A small network was trained on invented records. Each row is its activation on one of them, seen along a few directions.
Each row is followed by the record's values for the fields E, P, J, U.
A field that a record lacks is written absent.
The largest differences between rows may come from other fields.
(in the rows, 500 means zero)
Strong random noise was added to every row along 7 fixed directions; ignore it. To show where, here is one row again and again, with new noise each time:
[687 692 659 319 669 358 394 716 528 473 455 580 723 613 596 594 501 336
 673 560 320 436 451 484 497 460 386]
[781 799 791 550 418 703 723 822 623 593 417 258 482 533 531 533 602 584
 409 335 567 370 620 362 631 344 582]
[456 543 490 366 613 480 392 559 441 454 404 590 545 473 532 602 416 379
 539 477 530 470 536 564 544 412 532]
[663 452 547 617 220 690 570 564 431 479 527 365 344 353 429 550 646 651
 410 469 703 449 759 351 530 519 384]
[242 458 520 490 440 554 271 557 229 209 463 468 370 319 541 641 451 242
 568 341 565 540 487 399 559 571 439]
[690 494 545 306 614 321 460 534 511 554 463 847 769 512 446 483 421 492
 628 739 530 368 542 464 565 473 238]
[339 432 578 584 283 608 398 642 370 144 615 622 396 335 295 663 469 340
 631 633 641 385 522 286 717 715 358]
[264 444 388 227 714 287 193 611 493 474 323 607 564 530 682 592 386 250
 518 447 237 538 348 808 449 309 445]
[624 649 608 427 564 532 414 571 321 496 379 315 506 452 702 564 561 404
 511 237 513 565 601 424 410 404 487]

[324 331 402 500 445 364 475 519 666 570 532 675 509 550 540 399 419 484
 441 630 326 452 272 639 436 498 367] | E is e2, P is absent, J is j2, U is u2
[599 476 514 470 429 580 471 429 361 528 435 434 446 378 584 516 524 567
 448 391 611 532 642 417 415 461 435] | E is e3, P is p1, J is j1, U is u1
[380 553 662 649 325 574 656 771 713 521 521 384 412 492 465 369 533 493
 367 417 380 397 294 451 688 495 424] | E is e1, P is absent, J is j2, U is u1
[553 607 646 693 298 756 787 704 672 618 448 183 310 512 339 462 668 746
 266 361 672 491 678 516 717 372 711] | E is e6, P is p1, J is j1, U is absent
[641 529 628 486 485 480 488 565 423 411 580 571 578 509 487 573 523 431
 686 569 507 478 503 265 531 607 315] | E is e9, P is p1, J is j1, U is u2
[255 403 422 621 369 556 490 460 375 445 457 311 265 400 493 435 548 489
 360 351 508 609 469 572 543 531 577] | E is e6, P is p1, J is j2, U is absent
[629 593 584 566 437 525 385 556 329 262 622 429 484 500 427 656 625 394
 706 583 499 509 577 328 481 754 439] | E is e3, P is p1, J is j1, U is u1
[560 390 471 531 406 547 398 435 488 448 609 438 441 493 466 571 610 565
 525 479 542 586 634 470 442 611 399] | E is e1, P is absent, J is j1, U is absent
[232 650 662 511 561 659 558 657 521 387 382 426 406 469 504 514 348 354
 454 322 545 465 347 430 712 410 729] | E is e6, P is p1, J is j1, U is u1
[ 95 218 275 429 405 466 385 527 604 444 432 651 333 421 424 510 336 483
 361 632 423 461 385 792 626 420 472] | E is e3, P is p1, J is j1, U is u2
[531 621 496 566 468 712 662 606 766 704 457 283 368 556 630 509 507 603
 293 355 482 483 514 645 467 307 775] | E is e1, P is absent, J is j2, U is u2
[321 519 416 387 747 402 426 360 297 591 276 487 575 462 592 390 418 408
 414 225 589 671 456 619 481 350 594] | E is e6, P is p1, J is j2, U is u2
[365 239 262 530 468 362 473 228 385 666 410 515 440 364 563 285 501 619
 347 434 501 593 462 655 349 421 377] | E is e5, P is p1, J is j2, U is u1
[562 391 194 420 671 288 424 291 522 629 559 637 565 635 444 515 542 533
 572 755 360 559 500 826 333 548 610] | E is e9, P is p1, J is j2, U is absent
[479 717 688 546 582 538 617 514 326 404 440 540 575 463 345 487 472 406
 602 469 743 441 511 329 759 569 621] | E is e6, P is p1, J is j2, U is absent
[407 462 556 392 511 306 432 756 675 534 427 578 561 596 468 429 502 472
 454 579 277 392 324 684 663 405 315] | E is e7, P is p1, J is j1, U is absent
[381 482 505 477 554 462 444 591 502 414 505 517 481 548 454 570 482 384
 590 510 393 514 393 521 563 521 503] | E is e9, P is p1, J is j1, U is u1
[538 789 683 566 526 625 634 595 270 470 362 195 424 418 692 427 486 353
 470 142 542 465 439 324 520 476 669] | E is e7, P is p1, J is j2, U is u1
[470 596 604 466 584 524 530 403 318 502 383 508 551 381 577 428 406 459
 499 345 674 546 498 334 546 471 518] | E is e6, P is p1, J is j2, U is u2
[307 473 349 491 372 509 581 618 637 541 448 360 321 452 583 471 463 491
 317 469 253 401 344 776 493 335 565] | E is e4, P is absent, J is j2, U is u1
[481 685 717 461 722 532 593 537 456 414 531 816 717 501 335 496 310 349
 690 505 741 450 404 231 719 548 606] | E is e9, P is p1, J is j1, U is u1
[538 589 597 560 443 577 816 522 488 624 395 588 533 416 278 337 454 645
 383 533 844 328 599 453 832 414 582] | E is e3, P is p1, J is j2, U is absent
[575 637 676 354 711 408 663 574 554 772 247 529 717 590 599 230 444 576
 406 322 537 454 376 498 599 231 441] | E is e6, P is p1, J is j1, U is u2
[670 479 576 552 390 559 532 380 208 461 490 483 494 317 470 451 546 557
 540 443 784 515 726 236 508 595 310] | E is e3, P is p1, J is j1, U is u1
[435 318 335 350 490 408 256 448 430 489 430 519 448 418 670 572 463 473
 449 469 386 594 561 665 361 409 355] | E is e7, P is p1, J is j1, U is u2
[357 523 494 471 595 506 518 541 702 509 516 599 492 607 482 537 326 458
 482 568 427 460 397 631 559 444 679] | E is e2, P is absent, J is j1, U is absent
[368 618 653 479 575 514 472 522 355 434 379 349 494 422 640 499 481 357
 491 196 497 537 415 381 554 388 573] | E is e5, P is p1, J is j2, U is u1
[631 315 326 546 463 345 467 300 434 677 500 474 523 496 532 384 656 669
 432 519 455 628 594 581 297 499 303] | E is e5, P is p1, J is j2, U is u2
[836 602 532 397 597 437 814 421 666 794 511 810 741 557 384 374 363 727
 520 783 695 272 628 491 593 425 477] | E is e4, P is absent, J is j1, U is absent
[537 588 439 524 504 594 377 613 632 366 594 311 332 638 485 836 608 411
 592 560 340 542 597 714 409 516 807] | E is e5, P is p1, J is j1, U is absent
[754 771 602 480 753 566 479 496 485 421 551 489 651 627 483 724 513 378
 736 471 608 560 639 379 407 579 776] | E is e5, P is p1, J is j1, U is u1
[533 555 585 537 508 686 584 628 749 492 578 520 513 616 416 628 451 552
 510 545 602 436 568 436 530 472 685] | E is e2, P is absent, J is j1, U is u2
[678 656 603 601 556 665 519 353 366 324 688 571 598 477 335 646 521 466
 727 570 825 479 670 158 534 802 640] | E is e1, P is absent, J is j2, U is u1
[512 435 434 512 450 524 555 631 780 517 576 619 496 647 281 576 515 612
 492 820 412 435 511 648 605 523 543] | E is e6, P is p1, J is j1, U is u2
[507 648 607 506 553 569 781 607 676 687 354 583 537 543 380 337 392 618
 344 513 632 353 419 544 756 322 632] | E is e6, P is p1, J is j2, U is u2
[611 468 353 484 553 446 552 381 552 738 398 374 490 526 681 418 560 632
 382 428 386 564 522 668 276 320 549] | E is e5, P is p1, J is j2, U is u2
[388 324 444 544 218 491 597 679 708 519 542 431 360 471 428 401 554 606
 341 602 293 356 385 634 575 430 265] | E is e4, P is absent, J is j1, U is u1
[680 605 672 629 312 542 643 753 624 477 576 358 485 585 376 489 709 557
 506 624 372 440 507 415 597 566 389] | E is e6, P is p1, J is j2, U is u1
[799 570 514 571 365 540 447 623 610 502 639 154 365 653 701 666 754 517
 569 528 133 574 551 566 177 554 522] | E is e5, P is p1, J is j1, U is u2

Which values does each new row have?
[320 655 420 368 771 399 490 424 415 546 359 545 554 520 577 496 330 357
 493 364 512 480 404 697 558 364 727] | E is e4, P is absent, J is j2, U is absent
[714 620 474 494 639 409 513 255 202 510 541 493 619 483 538 460 558 489
 630 426 670 575 648 358 385 633 494] | E is e4, P is absent, J is j2, U is absent
[387 408 427 513 467 601 573 431 683 553 522 645 450 499 448 490 340 609
 378 583 580 404 442 509 511 458 596] | E is e2, P is absent, J is j2, U is u2
[547 585 382 618 560 630 560 333 453 398 597 475 418 529 298 663 536 544
 577 570 704 525 698 544 535 615 897] | E is e5, P is p1, J is j2, U is absent
[628 585 539 452 569 597 643 435 611 632 492 679 608 455 523 487 348 548
 494 571 662 366 538 406 523 453 585] | E is e1, P is absent, J is j2, U is u1
[531 514 536 430 657 565 526 271 308 589 405 572 609 372 627 398 350 506
 514 275 754 558 601 295 454 463 471] | E is e1, P is absent, J is j1, U is u1
[149 620 373 350 735 547 411 595 689 503 349 515 406 556 644 659 271 235
 411 377 327 478 310 896 568 246 929] | E is e1, P is absent, J is j2, U is u1
[165 199 309 422 522 517 266 301 446 441 469 689 413 306 577 502 299 416
 435 415 592 604 477 542 433 479 391] | E is e1, P is absent, J is j1, U is u1
[555 443 516 481 439 540 449 553 614 529 533 446 453 585 640 539 536 536
 485 474 371 492 473 497 325 465 426] | E is e2, P is absent, J is j1, U is u2
[460 527 555 583 428 556 517 426 273 404 512 443 384 336 590 473 456 397
 530 365 575 531 435 275 509 578 450] | E is e9, P is p1, J is j2, U is u2
[205 515 626 558 534 508 674 464 369 522 299 610 490 319 477 232 294 436
 385 261 677 379 267 324 751 398 465] | E is e5, P is p1, J is j2, U is u1
[259 643 648 550 545 499 522 652 431 360 438 446 501 503 373 498 490 348
 536 426 543 488 365 484 772 523 635] | E is e6, P is p1, J is j2, U is absent
[620 681 792 570 408 636 640 735 701 422 651 469 542 548 469 529 477 510
 573 536 525 390 430 199 586 604 458] | E is e4, P is absent, J is j1, U is u2
[414 634 567 438 630 500 271 513 315 374 443 213 460 488 849 609 503 215
 592 127 282 695 416 478 320 497 543] | E is e1, P is absent, J is j1, U is u1
[255 439 569 569 426 527 629 629 610 528 409 502 406 462 425 393 409 524
 385 425 479 414 363 522 710 406 510] | E is e5, P is p1, J is j1, U is u1
[474 519 602 611 354 594 602 633 591 546 485 319 398 472 472 428 595 599
 378 441 500 499 469 454 551 491 509] | E is e6, P is p1, J is j2, U is u1
[384 639 612 398 738 325 238 564 428 380 497 395 577 662 772 562 464 184
 658 272 150 673 254 536 302 549 520] | E is e2, P is absent, J is j1, U is absent
[263 379 477 535 393 549 597 572 653 534 495 690 460 424 442 399 329 489
 389 560 531 368 309 501 676 468 412] | E is e1, P is absent, J is j2, U is u2
[530 448 349 534 462 678 609 391 563 549 498 500 376 504 355 584 495 668
 415 623 663 489 715 611 529 467 762] | E is e6, P is p1, J is j1, U is u1
